Look-ups in named tables: a row name and a column name give one cell, copied from the table.

Table dafu
     mep  fam  rimig  dokaso  foz
nub   27  182    122     141   10
sep   16  160    151     163    6
kip   42  115    229     103   26
pem   30  147    185     145   24

fam of pem = 147
foz of sep = 6
mep of kip = 42
dokaso of nub = 141
rimig of nub = 122
dokaso of sep = 163
mep of sep = 16
fam of sep = 160
rimig of kip = 229
mep of nub = 27
fam of kip = 115
Row with the largest foz: kip

bufa =
         nes  ragife  fum  bag  vopetud  zosir  zato
zodaz    105      31   84  142       96    136    95
res       92      92  170  142       88     63     9
peg       87      60   73  142       83     94    96
radavab  121      60  130  142      101    121    46
rel       91      73  104  142      132     83    54
lop      110      47  153  142       83    100     5
nisez     65      81   40  142       73     96   143
desug    109      80  193  142       63    106    22
ratagif   57      88   57  142       94     79   133

res, vopetud -> 88
peg, ragife -> 60
nisez, bag -> 142
lop, vopetud -> 83
peg, nes -> 87
desug, bag -> 142
res, fum -> 170
desug, nes -> 109
lop, fum -> 153
lop, bag -> 142
nisez, vopetud -> 73
zodaz, zosir -> 136
ratagif, fum -> 57
res, zato -> 9
nisez, nes -> 65
rel, vopetud -> 132
lop, nes -> 110

vid:
fields: bufe, lat, pur
vumud: [239, 195, 66]
sufonas: [8, 93, 165]
vez: [164, 130, 55]
furi: [106, 134, 153]
zenazok: [165, 167, 110]
vazupez: [17, 59, 135]
lof: [75, 110, 118]
ziri: [4, 145, 72]
duv: [151, 93, 237]

lat of lof: 110
pur of vez: 55
bufe of vez: 164
lat of sufonas: 93
lat of furi: 134
lat of duv: 93
Which row has the largest lat? vumud

Table fod
,ter,dig
konog,81,169
mugit,88,85
famov,194,140
suto,50,140
midaze,79,121
nuni,79,140
nud,79,140
lafe,79,140
zilakit,82,117
talag,26,188
dozefip,175,49
magid,105,64
fil,58,140

What is the dig of dozefip in fod?
49
What is the ter of zilakit in fod?
82
What is the dig of fil in fod?
140
What is the ter of dozefip in fod?
175
What is the ter of mugit in fod?
88
What is the dig of nud in fod?
140
What is the dig of talag in fod?
188
What is the ter of talag in fod?
26
What is the dig of magid in fod?
64
What is the dig of lafe in fod?
140
What is the dig of konog in fod?
169
What is the ter of famov in fod?
194
What is the ter of suto in fod?
50
Row with the largest ter: famov

buran:
,gek,das,fezes,pez,rud
dolelu,-3962,-5581,-5795,-7189,-7922
mide,-4426,-1429,1842,-7295,-885
bimale,3236,-1684,-4018,2235,-3840
momap,1634,-4328,-5251,4131,-7406
vov,2696,661,1089,6589,-2134
noloz,-4589,-3976,-2568,-9717,-4763
gel,-2033,1041,1954,-1026,2819
vis,218,-4821,-7379,-1955,-6841
dis,-176,2881,1758,2358,2638

vov, fezes => 1089
noloz, fezes => -2568
dis, das => 2881
noloz, rud => -4763
bimale, das => -1684
dis, pez => 2358
vis, pez => -1955
momap, pez => 4131
bimale, rud => -3840
momap, fezes => -5251
mide, rud => -885
gel, fezes => 1954
vis, rud => -6841
dis, rud => 2638
momap, das => -4328
gel, rud => 2819
noloz, gek => -4589
Which row has the largest fezes? gel

Table zar
|  | bariz | bokezef | ramo | niset | bude | tul |
|---|---|---|---|---|---|---|
| liv | -0.27 | 0.14 | -0.02 | 0.61 | 0.13 | -0.09 |
| bidad | -0.27 | 0.14 | -0.02 | 0.61 | 0.13 | -0.09 |
| bovibal | -0.27 | 0.14 | -0.02 | 0.61 | 0.13 | -0.09 |
| ziz | -0.55 | 0.02 | 0.08 | 0.31 | 0.10 | 0.01 |
| supag | -0.35 | 0.12 | 0.00 | 0.60 | 0.13 | -0.09 |
| dapuz | -0.55 | 0.02 | 0.08 | 0.31 | 0.10 | 0.01 |
| fode | -0.53 | 0.03 | 0.06 | 0.33 | 0.10 | 0.01 |
| luf | -0.27 | 0.14 | -0.02 | 0.61 | 0.13 | -0.09 |
| moger | -0.35 | 0.12 | 0.00 | 0.60 | 0.13 | -0.09 |
| gim | -0.55 | 0.02 | 0.08 | 0.31 | 0.10 | 0.01 |
| gusepak | -0.53 | 0.03 | 0.06 | 0.33 | 0.10 | 0.01 |
| vev | -0.53 | 0.03 | 0.06 | 0.33 | 0.10 | 0.01 |
| roku | -0.35 | 0.12 | 0.00 | 0.60 | 0.13 | -0.09 |
| vasunu | -0.55 | 0.02 | 0.08 | 0.31 | 0.10 | 0.01 |

bariz of moger is -0.35
niset of ziz is 0.31
niset of moger is 0.60
bude of vasunu is 0.10
niset of dapuz is 0.31
tul of gusepak is 0.01
bariz of liv is -0.27
niset of gim is 0.31
bokezef of supag is 0.12
ramo of supag is 0.00
bude of vev is 0.10
bokezef of luf is 0.14
bariz of gusepak is -0.53
bokezef of liv is 0.14
ramo of bovibal is -0.02
bokezef of moger is 0.12
tul of vasunu is 0.01
niset of roku is 0.60
bude of liv is 0.13

lik =
|  | mem | bub | puv | defama | zoru | fitik | rer |
|---|---|---|---|---|---|---|---|
| bilep | -322 | -330 | 612 | 500 | -407 | 367 | -171 |
| numelo | -243 | -248 | 639 | 519 | -330 | 359 | -174 |
| sen | 566 | 579 | -211 | -171 | 614 | -179 | 182 |
| sakodeb | 456 | 469 | 3 | -3 | 478 | -67 | 103 |
| lubi | -244 | -244 | 712 | 570 | -328 | 387 | -192 |
| pububak | 412 | 419 | -76 | -57 | 430 | -87 | 119 |
| sigutu | -218 | -230 | -66 | -27 | -220 | 68 | 61 |
| reze | 292 | 296 | 71 | 62 | 286 | 2 | 59 |
| gutof | -441 | -454 | 480 | 403 | -514 | 342 | -138 |

rer of bilep = -171
rer of sakodeb = 103
mem of reze = 292
zoru of sakodeb = 478
puv of sigutu = -66
puv of pububak = -76
defama of bilep = 500
puv of sen = -211
bub of bilep = -330
mem of sigutu = -218
puv of sakodeb = 3
mem of gutof = -441

kilup =
cols = vuz, livop, fek
duge: [4, -23, -62]
lapozi: [60, 67, 78]
nemisod: [73, 41, -14]
delino: [3, -22, -63]
gugikes: [39, 21, -9]

livop of nemisod = 41
vuz of duge = 4
fek of delino = -63
vuz of gugikes = 39
fek of duge = -62
fek of lapozi = 78
vuz of delino = 3
vuz of lapozi = 60

nula =
cols = mopi, lur, famomu, gesukug
zil: [55.1, -26.3, 45.5, -26.1]
vek: [40.0, -71.5, 25.1, -89.1]
gutede: [17.4, -34.5, 7.9, -48.3]
meniriz: [-9.0, 78.5, -1.0, 81.3]
zakima: [22.4, -58.2, 7.4, -68.3]
modap: [25.3, -39.1, 16.8, -58.9]
nem: [82.6, 31.3, 86.8, 28.8]

What is the famomu of nem in nula? 86.8
What is the mopi of meniriz in nula? -9.0
What is the gesukug of vek in nula? -89.1
What is the gesukug of zil in nula? -26.1
What is the lur of nem in nula? 31.3
What is the famomu of meniriz in nula? -1.0
What is the mopi of zil in nula? 55.1
What is the gesukug of meniriz in nula? 81.3
What is the famomu of zil in nula? 45.5
What is the famomu of vek in nula? 25.1
What is the gesukug of modap in nula? -58.9
What is the gesukug of nem in nula? 28.8
What is the lur of zakima in nula? -58.2
What is the mopi of modap in nula? 25.3
What is the gesukug of zakima in nula? -68.3

